Here are a small network's activations along a few directions, averaged over the inputs that share one value of a field.
Related values have similar rows: they may be neighbours, one step apart, or belong to one group.

Other fields vary at random and push rows far along one fixed direction, the same in every table; ignore that.

Feb, 16 values:
b11: [ 16  -1  -5  -8 -40 -19   8  -1   4   4]
b1: [ -6 -13  -5   8  -2  19   0  -7   3   6]
b8: [  9   0  -2  -7 -12 -13   1   3  -2  -2]
b10: [ 16  -3  -7  -4 -45 -20  12  -2   1   3]
b9: [ 5 -3  0 -3 -8  3 -2  1 -1  2]
b15: [ 1  5  2 -1  8 -6 -3  3 -3 -4]
b12: [  1 -10  -5   5 -12  10   2  -4   3   7]
b6: [-13  -5   5   6  32  25 -16   2   1   0]
b2: [-42 -20  14  26  85  96 -37  -5   1  15]
b3: [ 29  -1 -11 -13 -67 -41  22  -3   1  -1]
b4: [ 26  22  -5 -21 -48 -73  26   6  -2 -14]
b16: [ -6  16   5  -1  20 -12   1   2  -3  -8]
b13: [  0  10   3  -3  12 -13   0   4   0  -7]
b14: [ -5  15   7  -2  24 -11   2   2  -3  -8]
b5: [-12 -13  -3  11   9  33  -4  -4   3  10]
b7: [-19   1   9   7  45  22 -13   1  -3  -3]
The values of Feb form a line.
Which values are neighbours of b8? Give them in the order they are listed.
> b9, b6
Which values are neighbours of b7? Give them in the order they are listed.
> b15, b13
How many steps from neighbour to neighbour lead from b1 to b4, at the fewest?
> 13

Zefem, 15 values:
d13: [-62 -40  22  43 101 115 -50 -22   3  15]
d6: [ 38 -11 -23 -24 -78 -60  33 -16  10  -1]
d14: [ 12  35   0 -17 -38 -43  31  -4   3  -2]
d7: [  0   8  -8  -7 -31 -22  25   5  16   7]
d12: [  8  16   7 -21  -1 -45  21   7 -28  -9]
d4: [ 12 -15 -27   1 -32 -25  22   1  -6   6]
d11: [ 13  -9   3  -8 -28   8 -18  13  -3   8]
d9: [ 24   7   9 -16 -44 -13  -4   1   0  16]
d1: [ -7 -18   1  15   2  29   6 -11  -1  -8]
d8: [ -8   4  15  -5  37 -22  -1  10   2 -17]
d5: [-22  20   0  12  53  34 -32  -1  -1  -3]
d15: [-25  -9 -17  19  16  27 -10  16   1   9]
d3: [-33   3  21  29 114  54 -46   2  10 -12]
d2: [  58   28   -6  -13 -108  -82   54  -11   -7  -10]
d10: [ -8 -20   4  -7  38  45 -31  10   0   0]
The values of Zefem form a line.
Going along Zefem from d10 by way of its neighbour d11, in what order are d6, d4, d5, d3 met?
> d6, d4, d5, d3
How many steps from neighbour to neighbour lead from d9 to d12, at the fewest?
> 12
Which values are neighbours of d1? Give them in the order they are listed.
> d13, d2
